A small network was shown many inputs. Here are its activations along a few directions, one row for each input.
In each table, some parts of the input vary, and every possible input appears once, in random order.
A made-up example of a description, with smaller parts first: one of 6 places along a line, together with either a single point or one of 11 places along a line or (one of 2 separate values, together with one of 8 places around a ring).
Shared parts are said once, and a part with two or three values counts as separate values.
(in the rows, 128 means zero)

Other details of the inputs shift rows strongly along two fixed directions, in all tables alike. That doesn't count.

A family of inputs:
row 1: [125 172 130 151  93 145 147 136 111 156  89 133 170]
row 2: [113 133  69  88 174 140  66 112 122 117 153 133 140]
row 3: [101 131 134 141 140 112 239  91  95 113 116 135 122]
row 4: [115 111 129 130 166 106 131 130 116  93 160 144  98]
row 5: [149 139 136 126  99 156  96 143 152 163 113 115 138]
row 6: [106  82 119 109 139 100 122 128 142 115 165 137  97]
row 7: [128 114 137 135  83 124 188 118 112 164  90 128 111]
row 8: [118 104 133 124 137  99 189 140 114 108 129 131  94]
row 9: [128 125 109 106 153 140  69 130 132 121 187 176 139]
row 10: [117 132 155 143 125 121 194 118 120 117  91 109 138]
row 11: [162 116 155 107 144 156  77 134 169 123 118 133 122]
row 12: [151 146 122 148 126 132 130 103 109 124 138 135 127]
row 13: [121 166 133 138  97 126 166 156 140 159  83 104 168]
row 14: [108 114 121 135 150 112  89 118 140 118 160 134 120]
row 15: [121  96 124 105 137  99 131 131 131  97 169 127  89]
row 16: [ 96 126 106 108 156 112 135 127 120 119 183 160 132]
row 17: [131  96 126 109 173 137 108 100 123  87 178 176 106]
row 18: [123 156 124 157 122 108 196 101  99 129 122 113 127]
row 19: [170 138 144 148 127 143 104 149 145 131  95 121 132]
row 20: [156 130 136 151 123 146  46 130 154 143 120 120 153]
row 21: [137 153 150 146 160 142  87 123 162 111 111 111 153]
row 22: [121 129 124 136  74 134 190 129 108 152 103 123 130]
row 23: [152 148 154 140 137 128 131 153 155 144  90  98 127]
row 24: [172 146 142 149 117 145  63 133 141 127 119 107 146]
row 25: [111  98 121  97 119 125 122 143 109 118 167 168 123]
row 26: [130  99 137 132 123 115 177 129  86 108 130 150  99]
row 27: [120 103 148 127 113 127 203 110  93 107 108 144 114]
row 28: [ 89 114 123 109 119 105 173 143 107 124 147 141 130]
row 29: [125 106 128 132 141 119 151 122  91  99 147 163  93]
row 30: [117 158 137 158  93 130 163 134 125 156  95  87 162]
row 31: [ 98  96 124  93 119 112 160 136 129 134 162 130  94]
row 32: [107 127 136 157 102 106 187 118 111 145  99 105 136]
row 33: [ 85 124 115 112 134 108 150 136 112 118 159 151 126]
row 34: [ 95 117 121 124  95 109 205 130 112 138 127 115 116]
row 35: [134 149 138 107 130 137  81 166 173 155 123 114 152]
row 36: [143 139 129 156 125 144  63 118 142 140 121 131 146]
row 37: [102 121 116 121 142 124  93 128 136 116 176 132 124]
row 38: [120  90 127 106 151 100 103 127 125  87 189 132  93]
row 39: [117 133 116 149 148 113 128 103 131 136 147 129 134]
row 40: [175 162 134 164 157 153  77 126 140 131 118 132 149]
row 41: [139 141 162 129 132 137 151 132 160 137  82  99 134]
row 42: [101 135  95  89 104 129 194 125  96 156  69 101 125]
row 43: [153 169 136 166 165 132 108 128 145 130 116 113 151]
row 44: [151 139 152 130 153 141  83 139 183 116 107 103 148]
row 45: [155 121 140 118 110 132 119 131 132 133 124 124 104]
row 46: [153 130 142 114 143 125  67 143 170 126 143 102 115]
row 47: [108 116 106 127 115 128 172 102  89 130 166 160 115]
row 48: [115 103 109 134 132 117 150  93  98 126 162 167 106]
row 49: [130 166 119 151 140 141  93 121 150 148 143 108 163]
row 50: [ 91  94  79  71 148 122 111 125  99 106 149 133 114]
row 51: [153 144 138 108 114 156  69 163 163 160 116 133 153]
row 52: [123  76 117 110 123 117 114 123 128 118 160 158  94]
row 53: [180 122 147 117 156 152  32 158 174 127 132 133 117]
row 54: [153 143 154 144 107 149 163 125 137 134  65 115 147]
row 55: [113 102 138 130 143  98 178 134 100 102 140 132 100]
row 56: [139 160 133 138  82 145 153 152 130 165  77 123 167]
row 57: [167 146 138 145 101 138 111 134 139 135  99 107 135]
row 58: [106  81 127  99 138 102 130 128 141 128 161 137  86]
row 59: [127 165 129 165  83 149 155 120 109 158  92 116 157]
row 60: [136 155 137 160  76 149 151 130 114 162  88 105 162]
row 61: [136 178 140 172 111 123 147 119 123 136  91  87 148]
row 62: [ 89 110  72  77 159 126  91 118 105 103 154 142 116]
row 63: [133 150  88  97 135 150  66 143 150 142  89  94 160]
row 64: [135 114 139 124 153 144  99 113 132  95 140 154 120]
row 65: [143 122 125 130 134 129  84 118 119 103 159 143 109]
Each input here is: one of 5 places along a line, together with either a single point or (one of 2 separate values, together with one of 6 places along a line).
Question: Changing only the place on the line of 5 turns row 38 into row 15. The same change can be made to row 60. Which row results?
Answer: row 22
Question: Changing only the place on the line of 5 turns row 33 into row 16. The same change can be made to row 64. Which row results?
Answer: row 17
Question: Start at row 17 and move only the place on the line of 6, one step at a time. The first step leads to row 40. Which rows follow, in order?
Answer: row 12, row 48, row 47, row 9
Question: Change only the place on the line of 5 in row 32. List by row number the other rows that result.
Answer: row 6, row 14, row 39, row 58
Question: Change only the choice among 2 separate values in row 33. List by row number the other rows that result.
Answer: row 1
Question: Change only the place on the line of 6 in row 23. List by row number the other rows that result.
Answer: row 31, row 35, row 41, row 46, row 58
Question: Start at row 48 and move only the place on the line of 5, one step at a time. The first step leads to row 36. Which rows follow, in order?
Answer: row 20, row 52, row 7
Question: Change only the choice among 2 separate values in row 55. List by row number the other rows that result.
Answer: row 26

A family of inputs:
row 66: [115  99  99  84 154 132  72 132 134 118 168 146 111]
row 67: [143  90 138 112 149 119 106 155 143 107 161 155  94]
row 68: [ 93 154 113 145  96 114 246 108  80 157  77 110 139]
row 69: [145 116 148 125 148 108 112 140 139 107 150 131 111]
row 70: [111 134 108 131 114 125 157 121  98 140 131 130 136]
row 71: [135 185 126 161 115 141 121 136 143 166  81  82 180]
row 72: [112 119 107 107 123 127 130 134 117 134 136 127 120]
row 73: [159 101 133 107 156 134  58 132 172 112 151 137 103]
row 74: [ 99 101 109  99 146 108 111 130 127 112 179 146 118]
row 75: [105 153 122 139 100 123 172 124 119 146 102 116 152]
row 76: [164 114 147 123 161 143  19 136 177 113 134 131 122]
row 77: [102 109 110  96 150 124  77 130 148 108 183 151 122]
row 78: [ 95 108 110 101 103 118 165 128 107 127 137 145 116]
row 79: [ 98  94  95  97 139 114 133 119  96 111 185 161  98]
row 80: [102 106  99  98 152 113 110 126 121 112 175 142 106]
row 81: [123 132 157 155  94 127 223 110  92 146 107 128 116]
row 82: [132 121 109 111 148 136  39 136 148 122 174 144 144]
row 83: [132 110 140 114 126 114 139 130 116 104 136 130  89]
row 84: [120 110 106 100 145 135  48 130 143 111 187 160 128]
row 85: [121 134 156 162  99 124 226 119  99 137  96 140 119]
row 86: [139 174 130 148  88 147 124 141 140 170  67  94 180]
row 87: [161 138 162 141 142 152  59 153 180 132 117 123 138]
row 88: [135 166 154 166 101 113 201 120 108 134  72  93 127]
row 89: [116 166 109 152  92 133 202 112  86 162  78 115 149]
row 90: [148 157 160 179 123 135 143 123 142 141  63  84 163]
row 91: [105 117 103 111 132 128 139 113 101 129 150 150 124]
row 92: [104  94 115  87 155 121 171 117  91  85 167 177 101]
row 93: [126 112 107  96 149 136  50 145 149 124 167 131 128]
row 94: [ 74 101 110 108 107  92 224 114  81 121 147 150 106]
row 95: [ 85 102 109  97 101 116 186 123  99 124 141 152 108]
row 96: [122 104 143 132 144 109 147 111 124 108 131 141  99]
row 97: [116 123 103 105 128 132 121 130 120 135 130 130 121]
row 98: [ 84  92 102  89 119 113 192 116  85 126 145 152  98]
row 99: [ 74 104 104 105 124 101 219 106  80 124 145 147 103]
row 100: [140 175 116 144 137 147  75 134 156 154 101  96 167]
row 101: [140 157 122 134 147 141  44 144 168 140 134 104 170]
row 102: [116  83 134 118 150  96 172 138 116  98 172 163  79]
row 103: [136 110 134 125 147 114 134 116 146 114 140 134 100]
row 104: [135 139 132 109 170 141  95 135 149 105 135 133 144]
row 105: [160 153 154 178 121 147 115 121 138 139  74  98 165]
row 106: [123  93 130 123 154 113 124 126 130  81 170 134  89]
row 107: [115 166 121 152  84 140 175 118 109 157  88 122 163]
row 108: [145 145 105 122 151 149  25 135 152 132 152 127 148]
row 109: [142  93 132 114 149 132  78 139 147  88 162 131  97]
row 110: [112 102 129 143 108 111 225 109  77  99 131 140  90]
row 111: [163 166 172 161 105 157 118 139 156 165  76  89 155]
row 112: [140  95 139 114 144 108 118 131 116  98 173 158  94]
row 113: [151 168 150 168  99 129 168 120 109 137  78 104 135]
row 114: [ 85 118 106 118 118 102 208 117  87 129 137 131 109]
row 115: [144 182 124 163 104 149 112 133 132 166  85  98 186]
row 116: [139 104 128 125 136 121 142 109 127 114 144 150  97]
row 117: [168 170 157 180 117 149 107 118 144 149  63 106 161]
row 118: [127 129 159 148 134 122 157 132 140 124 121 132 119]
row 119: [138 174 127 151  96 146 127 143 136 170  70  87 179]
row 120: [159 110 144 119 163 131  55 128 182 109 170 125 121]
row 121: [133  81 132 111 137 116 143 109 123 102 180 158  90]
row 122: [144 155 109 131 145 154  47 128 147 144 129 123 160]
row 123: [155 146 148 167 116 131 158 141 125 140  99 130 137]
row 124: [134 130 131 100 148 144 122 138 133 112 118 136 136]
row 125: [180 158 159 155 109 153 102 134 173 155  79  87 161]
row 126: [176 139 156 132 137 135  57 156 165 128 117 111 138]
row 127: [124 161 122 150  91 134 154 123 111 157  94 119 165]
row 128: [165 165 170 161 138 154  68 138 179 150 109  92 156]
row 129: [118 147 111 129 100 131 166 130 108 154  90 109 138]
row 130: [122 124 116 111 121 130 101 141 135 138 133 126 141]
row 131: [123  69 137 108 150 117 115 125 127  93 155 143  94]
Question: Changing only one part turns row 70 into row 93. The same change can be made to row 81. Which row results?
Answer: row 111
Question: Changing only one part turns row 110 into row 106. The same change can be made to row 92. Which row results?
Answer: row 104
Question: Describe the family of inputs behind these rows.
Answer: one of 3 separate values, together with either a single point or one of 10 places around a ring or one of 11 places along a line
Question: Change only the choice among 3 separate values in row 105. List by row number the other rows that result.
Answer: row 90, row 131
Question: Change only the place on the line of 11 in row 95. List by row number the other rows that result.
Answer: row 66, row 72, row 78, row 86, row 93, row 97, row 98, row 119, row 129, row 130

A family of inputs:
row 132: [124 138 114 141 132 129  91 123 131 134 140 127 150]
row 133: [104 102 138 117 115  99 204 123  95 116 129 126  95]
row 134: [151 159 157 156 123 136 130 136 139 142  89 105 156]
row 135: [128 165 120 138 124 139 123 139 135 147  94  87 160]
row 136: [134  96 106  99 144 120  87 129 117 104 179 163 100]
row 137: [ 96  99 118 110  90 116 198 128  92 127 122 136 106]
row 138: [125 136 121 122 147 135  59 137 153 131 153 132 154]
row 139: [120 118 138 125 125 115 167 126 118 120 108 117 108]
row 140: [102 126 117 123 126 115 164 118 110 133 133 140 130]
row 141: [124 128 113 110 162 135  83 139 137 116 158 134 138]
row 142: [121 158 127 148 115 137 118 122 128 143 116 118 161]
row 143: [121 103 134 119 118 112 168 128 127 126 149 136 108]
row 144: [120 116 144 132 124 115 173 117 102 111 136 138 109]
row 145: [112 156 122 142 104 124 159 123 124 156  90  97 152]
row 146: [136 118 127 115 130 146  74 144 146 125 140 143 141]
row 147: [147 111 135 112 158 136  81 131 163 108 133 127 123]
row 148: [148 132 123 110 145 157  43 139 157 143 138 136 144]
row 149: [122  87 133  97 159 110 103 136 137  96 176 147  97]
row 150: [126  96 128 129 123 110 158 114 111 116 165 149 100]
row 151: [149 123 114 118 145 151  42 127 145 136 149 139 132]
row 152: [112 110 108 100 160 124  95 116 129  98 184 155 107]
row 153: [122 165 124 148 112 131 145 128 136 159  85 101 166]
row 154: [112 104 132 119 119 109 167 131 119 125 142 133  94]
row 155: [131  90 124 119 152 117  95 127 130 104 185 159  90]
row 156: [119 152 122 137 120 131 113 136 143 149 112 110 163]
row 157: [145 161 150 166 107 139 147 128 132 148  95 115 142]
row 158: [140 126 139 128 130 132 133 124 141 123 100 106 127]
row 159: [110 102 121 114 109 129 154 123 101 113 146 157 111]
row 160: [140 150 147 152  93 128 162 131 138 157  93  93 144]
row 161: [143 117 138 119 155 130  48 147 169 114 157 120 117]
row 162: [142 160 128 136 105 153 123 136 139 171  76 105 160]
row 163: [131 164 127 149 124 141 103 120 138 144 111 115 162]
row 164: [137 175 126 146 128 142 125 128 141 148  91 107 165]
row 165: [142 158 130 141 106 156 121 122 125 159  93 120 151]
row 166: [129 158 118 156 119 131 128 115 123 148 105 114 157]
row 167: [117 121 117 111 102 114 189 134  99 133 114 137 114]
row 168: [148 150 149 150 132 140 117 124 137 126  99 118 138]
row 169: [100 109 105  96 143 112 136 122 121 111 158 133 103]
row 170: [139 151 147 155 115 129 150 141 142 143  90 104 141]
row 171: [103  96 113 125  96 116 201 115  77 121 132 155 106]
row 172: [123  95 109  81 137 117  91 141 128 109 171 147  97]
row 173: [107 102 103  90 164 120 100 138 130 104 178 142 114]
row 174: [162 119 139 119 172 152  26 126 173  99 153 135 128]
row 175: [147 138 146 147 117 135 124 123 140 134 132 125 135]
row 176: [131 166 120 137 129 136 124 132 146 145  96 103 157]
row 177: [117 105 100 105 163 119  93 115 125 100 183 153 106]
row 178: [141 147 127 128 109 133 142 138 118 143 103 129 141]
row 179: [109 108 100 114 151 119 132 120 101 106 169 145 113]
row 180: [ 92 119 111 119 124 116 205 113  78 114 143 142 112]
row 181: [151 129 139 128 148 137  55 150 176 130 144 124 130]
row 182: [147 148 147 163 117 127 147 123 118 135  96 109 142]
row 183: [133 148 132 141  90 144 147 142 131 153  79 111 158]
row 184: [120  99 130 134 135 109 156 120 107 107 156 149  94]
row 185: [120  98 136 118 124 113 168 123 119 120 162 150 105]
row 186: [142 128 119 104 138 152  39 141 160 144 136 119 135]
row 187: [152 164 131 143 105 144 120 132 125 144  96 120 151]
row 188: [120 113 139 134 129 118 158 122 113 110 147 145 102]
row 189: [118 113 141 132 129 114 172 129 115 118 136 142 107]
row 190: [141 133 142 132 141 130 115 137 148 124 105 117 130]
row 191: [130 124 142 135 123 127 190 114 114 124  95 128 124]
row 192: [141 125 141 131 142 132  94 141 151 128 145 138 123]
row 193: [148 152 144 166 120 131 155 120 120 136  78 110 139]
row 194: [106  98 136 118 131 105 209 117  92 107 129 152  92]
row 195: [122 154 123 137 118 133  94 136 147 151 112  99 162]
row 196: [128 108 130 135 126 118 189 103 100 111 115 137 106]
Question: Describe the family of inputs behind these rows.
Answer: one of 5 places along a line, together with either one of 3 separate values or one of 4 places along a line or one of 6 places along a line
Question: Changing only the place on the line of 5 turns row 149 into row 182. The same change can be made to row 153. Which row results?
Answer: row 166
Question: Changing only the place on the line of 5 turns row 170 into row 184. The same change can be made to row 183. Which row results?
Answer: row 171
Question: Start at row 175 and move only the place on the line of 6, one step at a time. The first step leads to row 157. Which rows follow, in order?
Answer: row 188, row 144, row 168, row 174
Question: Change only the place on the line of 6 in row 134. List by row number the other rows that result.
Answer: row 185, row 189, row 191, row 192, row 194
Question: Which other rows agree with row 169 in the place on the line of 5? List them by row number.
Answer: row 133, row 135, row 137, row 139, row 145, row 154, row 158, row 160, row 161, row 172, row 186, row 195
